These are the activations of a small neural network, seen along a few directions. Each row is one input.
Each table varies a few parts of the input and shows all the possible inputs, shuffled.
Descriptions start from the smaller parts, as in this example, which fits no table here: one of 8 places around a ring, together with either a single point or one of 9 places around a ring or (one of 3 separate values, together with one of 6 places along a line).
Shared parts are said once, and a part with two or three values counts as separate values.
In the rows, 128 means zero.

Other details of the inputs vary at random and push rows far along three fixed directions, the same in every table; ignore that.

Table:
R1: [ 64 151 105 130  90 149 161  64 117 156 163 126  61 151]
R2: [ 50 114 147  78 183 127  72 120 116 139 178 154 176  92]
R3: [121 113 138  99 137 149  69 152  79 144 190 169 144  82]
R4: [ 42 156 126  85 117 148 130  21 131 123 127 135  71 160]
R5: [ 93 135 144  42 149 146  74 137 134  97 157 164 192  95]
R6: [160 111 158 124 209  95 120 134 154 116  68 132 201 122]
R7: [111 133 101 189  90 136 191 101 113 164 140  97  49 141]
R8: [ 90 153 138  53 162 133  77 135 135 121 165 168 201 104]
R9: [130 133 127 126 137 117 178  58 164  98   9  95  98 203]
R10: [169 133 111 153  85 124 140 173 122 125 145 134  91 121]
R11: [181  64 156 170 194 110 119 150 142 134 109 135 123  86]
R12: [198  97 155 154 160  98 118 173 141 113  93 112 162  97]
R13: [ 82 135 135  44 162 120  76 146 134 131 164 172 188 115]
R14: [108 112 134 153 162 132 168  33 151 104  28  69  82 183]
R15: [116 143 127 110 120 130  88 167 115 129 194 167 189  93]
R16: [132 136 138 120 134 122 173  62 167 101   8  77  95 200]
R17: [125 138 116 131 149  93 186  55 161 126  21  94 106 210]
R18: [107 167 114 116  83 141 116 131 122 135 173 128 144 127]
R19: [173 107 133 153 112 111 102 210 118 123 165 159 143  91]
R20: [186 102 147 165 174  97 130 186 144 132  92 138 166 118]
R21: [123 127 124  89 111 150  84 171 121 109 185 159 173  78]
R22: [ 65 101 155  78 168 157  55 116 125 106 175 151 177 100]
R23: [152  95 160 111 205  87 111 148 159 131  66 119 186 131]
R24: [175  63 151 185 187 109 105 151 133 120 111 112 142  98]
R25: [191  63 148 164 182 137 111 154 109 139  89 123 146  93]
R26: [197  95 158 149 162  97 119 181 142 115  91 116 155 104]
R27: [ 63 198 108  63 105 143 147  54 139 122 117 131 110 187]
R28: [ 27 172 121  97 127 152 142  31 131 142 128 124  91 166]
R29: [ 77 126 131 125 105 165 122 121 112 130 175 137  99 101]
R30: [195  70 145 167 186 117 104 148 106 145  94 127 141  95]
R31: [102 163 114 116  90 135 121 143 122 135 169 156 131 143]
R32: [141 109 122 191 105 132 129 144 105 130 164 112  84 109]
R33: [165  71 154 180 190 104 114 158 128 125 102 116 133  83]
R34: [181 129 136 169 139 109 164 145 147 134  74  95 125 147]
R35: [ 95 192  84 115  65 147 156  81 126 132 147 121  99 163]
R36: [142 115  98 218  69 139 154 177  88 162 214 110  73 103]
R37: [159  70 163 116 220 133 102 120 122 126  59 128 165 108]
R38: [180 127 131 174 143 104 172 141 141 129  75 112 127 149]
R39: [ 72 160 133  58 123 126 112 102 131 130 147 133 155 150]
R40: [126 139 121 129 150  93 189  56 158 125  22  94 104 210]
R41: [ 77 157 135  63 117 124  98  99 128 105 138 160 139 151]
R42: [157  86 154 133 230 119  98 113 124 153  68 130 178 117]
R43: [176 140 110 183  32 134 143 203 104 137 187 123  73 114]
R44: [177 113 111 161 144  99 166 146 150 141  74 108 115 148]
R45: [ 82 128 156  46 140 143  58 149 140 105 151 159 187 112]
R46: [ 78 155 135  62 113 146 112  94 128  94 138 147 156 138]
R47: [163 145 107 162  94 130 150 178 127 144 148 134 105 128]
R48: [ 91 133 147  37 151 145  75 144 134  99 155 169 185 102]
R49: [143 122 114 208 138 127 185  67 141 138  69  70  72 181]
R50: [138  63 172 131 223 125 110 118 157 116  70 133 153  94]
R51: [146 128 103 225  69 150 148 178  93 157 209 115  74 104]
R52: [180 143 103 190  35 131 157 187  95 126 193 132  86 104]
R53: [175  91 119 180 162 119 155 111 107 168  81 101 110 137]
R54: [104 115 135 149 163 131 175  36 150 108  22  73  78 174]
R55: [176 135 102 187  24 154 150 192 105 127 186 108  94  99]
R56: [169 134 115 164  73 123 133 157 119 123 149 110 113 112]
R57: [150 126 108 216  72 154 159 174 102 169 206 136  61  92]
R58: [ 83 176  99 107  58 134 152  97 127 143 146 113  88 180]
R59: [105 146 125 103  78 149 121 145 118 110 162 152 120 134]
R60: [170  98 144 111 201  93 102 127 157 102  63 127 184 107]
R61: [180 139  91 180  39 135 146 202 108 136 186 137  68 110]
R62: [ 77 151 127  67 110 145 105  89 129  95 138 145 160 137]
R63: [ 71 158 128  62 127 121 120  99 125 125 149 151 156 152]
R64: [ 72 101 159  63 174 157  68 115 134 119 173 174 158  88]
R65: [ 27 173 119  98 125 149 136  33 125 133 128 116  94 170]
R66: [168 134 121 160  82 119 148 166 112 119 149 134 103 122]
R67: [157  89 157 127 232 120 105 118 123 150  67 132 175 116]
R68: [109 147 111  95  81 155 116 148 128 115 160 149 115 128]
R69: [ 82 136 139  56 150 119  69 130 131 128 168 148 210 106]
R70: [185 146  94 180  40 137 156 190 101 130 192 128  79  98]
R71: [ 93 182  87 103  67 138 168  84 121 135 152 118  93 164]
R72: [117 134 124  85 128 126  98 181 117 138 196 165 169  94]
R73: [118 128 149  85 107 148  84 185 120 111 184 152 167  90]
R74: [104 156 112 109  90 126 136 130 111 133 179 143 140 130]
R75: [ 87 190 109 112  60 145 149  99 128 138 143 118  88 181]
R76: [160 149 114 176 110 113 188 100 157 137  44  78  82 193]
R77: [127 127 100 181  91 138 189  94 121 164 148 109  42 149]
R78: [182 115 105 167 142 100 170 130 144 136  79  97 130 134]
R79: [192  91 152 153 159  95 108 184 148 120  87 121 152 109]
R80: [165  62 143 187 196 105 120 154 133 143 118 107 154 104]
R81: [163 149 119 168  85 131 150 167 122 140 153 112 123 120]
R82: [192  87 155 151 163 112 134 183 140 104  87 129 161 104]
R83: [168 108 119 160 118 108 120 197 112 140 177 143 171  84]
R84: [165 127 113 150  82 144 147 179 126 120 140 130  96 120]
R85: [ 63 181 125  60  82 156 138  49 138  98 111 109 114 176]
R86: [133  74 169 136 227 103 104 117 148 123  73 127 153  94]
R87: [157 112 109 169 112 140 147 146  81 174 157 124  97 116]
R88: [106 166 105 106  94 141 119 146 128 139 168 153 124 137]
R89: [ 65 182 109  72  87 130 132  34 129 100 117 128 115 178]
R90: [131 146 125 127 145 100 187  48 160 125  25  68 115 196]
R91: [ 95 139 145  40 155 125  67 138 130 105 160 173 179 103]
R92: [ 60 142 136  85 155 149 107  73 135 144 161 156 124 133]
Description of these inputs: one of 4 places along a line, together with either one of 2 separate values or one of 6 places along a line or (one of 3 separate values, together with one of 5 places along a line).
Q: The inputs of R69 and R56 match in every part but the place on the line of 4. If R7 is changed in the same way as R69 into R56, which row does it become?
A: R86
Q: The inputs of R34 and R39 match in every part but the place on the line of 4. If R47 is changed in the same way as R34 into R39, which row does it become?
A: R13
Q: The inputs of R80 and R22 match in every part but the place on the line of 4. If R78 is changed in the same way as R80 into R22, which row does it become?
A: R21
Q: Which other rows does R54 become when the place on the line of 4 takes its other values? List them by row number.
A: R2, R33, R65
Q: Which other rows does R68 become when the place on the line of 4 takes its other values? List them by row number.
A: R44, R61, R88
Q: Which other rows does R67 become when the choice among 2 separate values takes its other values? List them by row number.
A: R42
Q: A walk changes only the place on the line of 5. It starts at R45 and steps to R16. List the rest of the walk in order.
A: R73, R85, R55
Q: Which other rows does R84 become when the choice among 3 separate values takes its other values? List them by row number.
A: R16, R59
Q: Which other rows does R92 become when the place on the line of 6 takes its other values? List them by row number.
A: R28, R49, R51, R57, R65
